Each row below holds a small network's activations on one input, seen along a few directions.
Each table varies a few parts of the input and shows all the possible inputs, shuffled.
Descriptions start from the smaller parts, as in this example, which fits no table here: values(3) and (point or line(9) or (line(4) and ring(5))).
Shared parts are said once, and a part with two or three values counts as separate values.
In the rows, 128 means zero.

Other details of the inputs vary at random and push rows far along two fixed directions, the same in every table; ignore that.

Rows:
x1: [144 103 104 137 120 128 106 137 131 108 130 114 127 136 132 124]
x2: [143 134 139 146 118 128 136 141 123 116 139 127 125 136 142 132]
x3: [133 130 129 144 132 136 139 145 120 116 143 129 120 132 137 128]
x4: [127 120 139 123 140 141 120 142 130 127 149 119 134 125 130 124]
x5: [132 129 142 122 138 135 122 150 130 117 136 124 127 138 134 136]
x6: [138  99 108 129 117 123 112 139 130 111 142 109 132 133 139 128]
x7: [126 129 138 140 138 134 126 151 133 117 136 122 129 135 141 128]
x8: [140 130 145 128 120 137 122 134 113 118 148 128 121 132 114 124]
x9: [124 123 135 133 130 143 138 142 123 111 129 130 130 138 141 125]
x10: [140 128 125 146 132 139 134 141 123 120 138 135 119 126 138 124]
x11: [136 128 147 136 123 124 124 145 140 123 137 121 139 129 154 132]
x12: [143 132 141 143 121 134 117 140 149 123 124 126 130 122 147 128]
x13: [150 133 136 148 119 131 131 137 127 120 133 133 124 130 143 128]
x14: [124 119 137 123 134 153 130 135 116 113 136 127 131 136 121 122]
x15: [132 129 154 123 127 135 109 139 128 118 141 121 131 136 118 124]
x16: [135 121 130 127 133 143 133 136 116 126 156 127 124 121 126 124]
x17: [141 102 105 141 117 132 111 139 132 108 129 127 135 130 123 132]
x18: [140 127 147 125 124 143 104 132 139 126 133 127 126 119 119 119]
x19: [137 105 108 135 119 125 111 141 127 104 136 108 129 143 131 128]
x20: [139 127 150 125 128 138 104 135 132 122 136 128 130 129 118 120]
x21: [140 124 145 122 118 134 124 132 116 124 153 129 125 123 122 124]
x22: [147 128 138 129 116 145 117 127 125 125 140 134 116 116 115 120]
x23: [127 126 139 129 142 143 118 144 127 120 143 119 130 134 122 124]
x24: [140 124 134 121 129 135 137 142 119 122 149 132 121 125 139 137]
x25: [140 127 136 124 135 144 117 143 141 124 128 130 122 121 135 132]
x26: [ 33 163 101 149 124 115  79  60 100 205 124 137 120 144 166 191]
x27: [136 134 148 141 125 126 122 147 137 116 131 120 135 138 146 132]
x28: [137 121 136 118 131 147 129 136 122 114 123 139 126 134 134 130]
x29: [139 130 134 126 131 137 135 143 115 116 143 131 118 134 131 137]
x30: [ 45 160  97 133 114 136  79  45  94 198 104 153 109 141 152 193]
x31: [135  97 109 133 114 127 117 141 132 110 140 121 139 127 131 136]
x32: [119 148 125  86 146  47 176 107 155 156  95 112 149 113  75  97]
x33: [147 128 141 129 121 139 117 130 117 122 142 134 120 126 115 120]
x34: [132 117 130 124 131 161 125 128 127 121 128 133 125 120 123 117]
x35: [131 118 133 125 135 156 125 131 120 117 130 133 129 130 122 118]
x36: [131 117 140 110 127 142 135 138 122 117 135 134 131 131 142 134]
x37: [133 124 135 131 143 146 114 140 131 124 138 125 129 128 122 120]
x38: [130 123 140 116 130 144 134 140 119 110 129 133 128 140 134 134]
x39: [141 125 138 137 113 144 128 131 138 117 117 134 130 125 147 126]
x40: [133 123 142 117 136 133 124 148 133 124 142 125 131 128 142 137]
x41: [141 125 126 135 136 148 126 134 116 123 145 132 119 124 119 120]
x42: [120 148 104  98 160  66 178 108 162 158  84 114 139 104  72  93]
x43: [134 128 145 135 116 135 134 138 127 109 124 128 136 141 145 130]
x44: [111 141 106  96 149  56 204 111 149 148  84 121 148 115  98  99]
x45: [137 120 148 119 120 147 116 126 120 115 128 136 130 131 118 118]
x46: [133 127 131 141 135 142 121 144 145 125 128 128 124 119 142 123]
x47: [125 152 110  92 160  52 182 116 157 152  79 121 140 118  84 106]
x48: [144 128 139 140 116 126 137 139 126 123 144 128 129 126 150 133]
x49: [127 152  94 114 149  59 199 109 155 154  85 125 128 103  88  97]
x50: [134 124 129 138 129 134 141 143 123 123 149 130 124 123 146 128]
x51: [142 101 102 140 112 138 110 136 140 111 127 126 130 120 124 131]
x52: [131 127  72 104 136  47 171 105 162 143  77 104 137 113  81  96]
x53: [ 49 164  87 149 119 136  77  43  89 207 125 146 102 131 136 182]
x54: [138 119 145 119 115 152 115 123 128 118 126 135 126 121 119 118]
x55: [133 127 134 142 139 137 121 147 137 121 130 128 128 129 142 124]
x56: [135 103 109 139 116 129 116 143 129 104 135 120 136 137 123 136]
x57: [130 122 152 117 119 144 120 129 117 111 133 129 131 137 117 122]
x58: [128 157 115 111 147  43 183 113 164 151  75 116 148 119  96 101]
x59: [134 122 145 130 114 134 135 136 130 116 130 129 139 131 153 130]
x60: [132 153 101  96 153  54 195 110 142 150  86 128 130 115  81 106]
x61: [140 126 141 137 117 138 129 134 130 114 119 135 135 135 146 126]
x62: [131 116 152 112 117 142 122 127 120 118 139 130 135 128 125 122]
x63: [134 127 130 133 135 145 131 138 113 119 150 126 121 130 118 124]
x64: [131 120 128 135 127 151 133 135 134 118 121 136 124 121 142 121]
x65: [125 113 137 117 132 151 132 133 119 120 142 128 134 127 130 122]
x66: [ 54 167  91 143 115 128  81  48  91 204 118 152  99 135 148 195]
x67: [ 38 161  95 150 118 129  83  49  91 196 106 151 115 149 158 185]
x68: [150 132 133 148 114 136 131 134 135 124 131 133 120 120 143 128]
Description of these inputs: line(4) and (values(2) or (values(3) and line(5))).
Question: Changing only the line(4) part turns x32 into x20. The same change can be made to x48. Which row results?
Answer: x13
Question: Changing only the line(4) part turns x68 into x2. The same change can be made to x18. Which row results?
Answer: x15
Question: Which other rows does x64 become when the values(3) part takes its other values? List them by row number.
Answer: x46, x49
Question: Which other rows does x3 become when the values(3) part takes its other values? List them by row number.
Answer: x7, x9

Rows:
x69: [110 130  87 113 132  67 142  97 147 149  92 114 140 119  84 111]
x70: [108 135 133 110 130 133 113 104 111 144 128 132 126 133 106 133]
x71: [131 103 126 149 109 164  80 142 116 110 156 124 122 141 162 151]
x72: [125 130 164 139 120 178  97 137 105 121 162 139 122 138 159 147]
x73: [ 68 162 106  97 135  80 131  55 116 192  91 133 128 127  83 136]
x74: [126 135 168 146 124 178 100 141 110 122 156 140 121 141 170 149]
x75: [129 109 132 159 111 165  88 147 120 111 156 127 128 140 170 154]
x76: [209 102 104 114 149  92 223 183 172  78 109 113 133  93  84  56]
x77: [106 155 123  97 149  76 164  98 133 163 100 124 134 123  87 116]
x78: [131 116 136 160 107 163  90 146 127 111 146 129 123 139 182 155]
x79: [ 73 140  71 113 126  65 128  64 126 176  86 118 135 134  95 144]
x80: [116 138 114 144 122 108 124 122 133 137 116 124 132 138 151 146]
x81: [125 134 169 144 120 177  96 140 113 125 154 146 119 135 171 149]
x82: [235 101 158 105 158 146 217 215 161  54 140 127 127  90  87  45]
Question: Changing only one part turns x77 into x71. The same change can be made to x81. Which row results?
Answer: x78
Question: Describe the family of inputs behind these rows.
Answer: values(2) and (point or line(6))

Rows:
x83: [121 130 101 130 134  95 152 125 147 133 102 119 136 125 129 125]
x84: [128 149 128 116 136 114 149 112 136 142 104 137 125 117 103 112]
x85: [109 129 155 129 122 162  95 123 108 135 151 135 127 135 145 149]
x86: [226  68 164 145 116 188 144 233 151  24 169 117 137 124 160  91]
x87: [118 113 124 147 108 157  81 120 122 122 130 133 122 134 146 144]
x88: [129 143 128 109 138 113 154 111 132 142 110 134 123 115 104 114]
x89: [119 142 143 106 136 103 145 115 136 143 112 125 134 122 110 113]
x90: [124 128 112 162 123 156 100 131 117 135 145 135 112 128 163 151]
x91: [112 119 135 132 114 148  81 125 115 126 149 126 130 141 144 153]
x92: [120 119 105 113 131 102 142 115 136 131 110 122 139 124 106 121]
x93: [132 137 100 136 129  95 162 121 133 137 114 127 124 117 122 122]
x94: [122 139 138 150 120 161 116 125 107 131 144 148 113 134 165 153]
x95: [123 132 124 110 128  91 131 116 142 135 111 114 139 127 108 121]
x96: [119 118 114 144 124 164  97 122 100 130 159 133 111 135 135 145]
x97: [121 118 115 144 119 163  93 120 109 132 155 137 115 127 138 147]
x98: [124 150 122 125 145 105 164 123 136 145 107 136 123 119 126 123]
x99: [117 150 137 121 143  97 159 127 144 144 111 125 136 127 130 122]
x100: [121 112 120 139 111 159  83 118 117 125 138 131 124 136 148 145]
x101: [133 130 104 121 132 107 143 113 136 143 115 125 122 115 102 114]
x102: [127 133 127 118 128  92 127 117 144 136 103 118 143 130 107 120]
x103: [122 138 118 126 137  85 144 129 148 137 109 115 141 133 129 129]
x104: [118 119 104 113 136 102 146 118 127 129 114 119 135 132 103 119]
x105: [116 132 138 130 122 172 102 123 104 137 149 146 113 131 140 147]
x106: [116 129 121 108 137  92 139 122 129 133 120 112 140 137 102 124]
x107: [125 135 122 125 126  81 150 127 140 134 110 118 140 136 129 129]
x108: [115 137 158 138 118 163  88 120 117 135 139 137 127 137 146 142]
x109: [121 149 138 120 133  94 165 123 136 139 113 128 137 129 130 122]
x110: [115 130 139 132 129 171 107 124  95 130 152 142 111 134 137 146]
x111: [108 131 152 129 128 162  99 124 100 133 155 132 126 144 142 146]
x112: [239  84 153 120 139 146 182 218 176  43 140 111 135  97  91  49]
Question: Describe the family of inputs behind these rows.
Answer: ring(5) and (values(2) or line(4))
Question: Which other rows does x111 become when the line(4) part takes its other values? List them by row number.
Answer: x85, x89, x108
Question: Which other rows does x109 become when the ring(5) part takes its other values? List them by row number.
Answer: x86, x93, x94, x107

Rows:
x113: [190  70 117 155 115 171 128 203 133  53 170 117 128 129 160 119]
x114: [100 125  74 189 102 161  68  99 108 153 139 141 100 132 181 180]
x115: [ 86 137 145 133 104 181  39  76  97 163 142 144 114 135 130 162]
x116: [176 112 108 105 131  46 181 149 195 103  75  97 160 108  82  71]
x117: [ 87 165 155 162 111 170  78  95 107 166 131 157 111 140 186 179]
x118: [ 72 200  94 128 151  55 189  60 130 213  73 147 118 114 121 141]
x119: [188 118 211 134 120 182 119 196 152  73 155 129 134 125 165 107]
x120: [164 120 112  74 162  82 224 143 140 111 111 121 133 101  47  66]
x121: [200  95 150 135 134 213 127 182 121  76 172 144 103 104 121  97]
x122: [177  80 183 101 130 194  97 187 122  62 177 118 138 134 112  98]
x123: [ 97 124  94 177  92 156  48  93 118 149 124 136 114 142 175 178]
x124: [158 119 124  69 164  73 209 146 142 109 116 109 144 112  41  65]
x125: [ 55 147  65 109 127  19 132  60 143 186  70 100 155 144  97 148]
x126: [ 81 113  88 166 103 140  60 104  94 143 153 123 124 159 172 190]
x127: [195  93 172 127 123 212 106 177 133  70 160 135 118 112 115  90]
x128: [160 145 138  96 165  64 248 162 155 113 103 121 142 111 102  78]
x129: [ 67 151 167 139 117 153  68 105  97 159 148 137 132 162 183 186]
x130: [ 51 191 108 104 151  33 181  66 117 203  87 127 137 140 113 150]
Question: Describe the family of inputs behind these rows.
Answer: values(3) and ring(6)
Question: Changing only the ring(6) part turns x130 into x119. The same change can be made to x124. Which row results?
Answer: x115
Question: Which other rows does x114 become when the values(3) part takes its other values? List them by row number.
Answer: x118, x121
Question: Which other rows does x123 become when the ring(6) part takes its other values? List them by row number.
Answer: x113, x114, x116, x125, x126
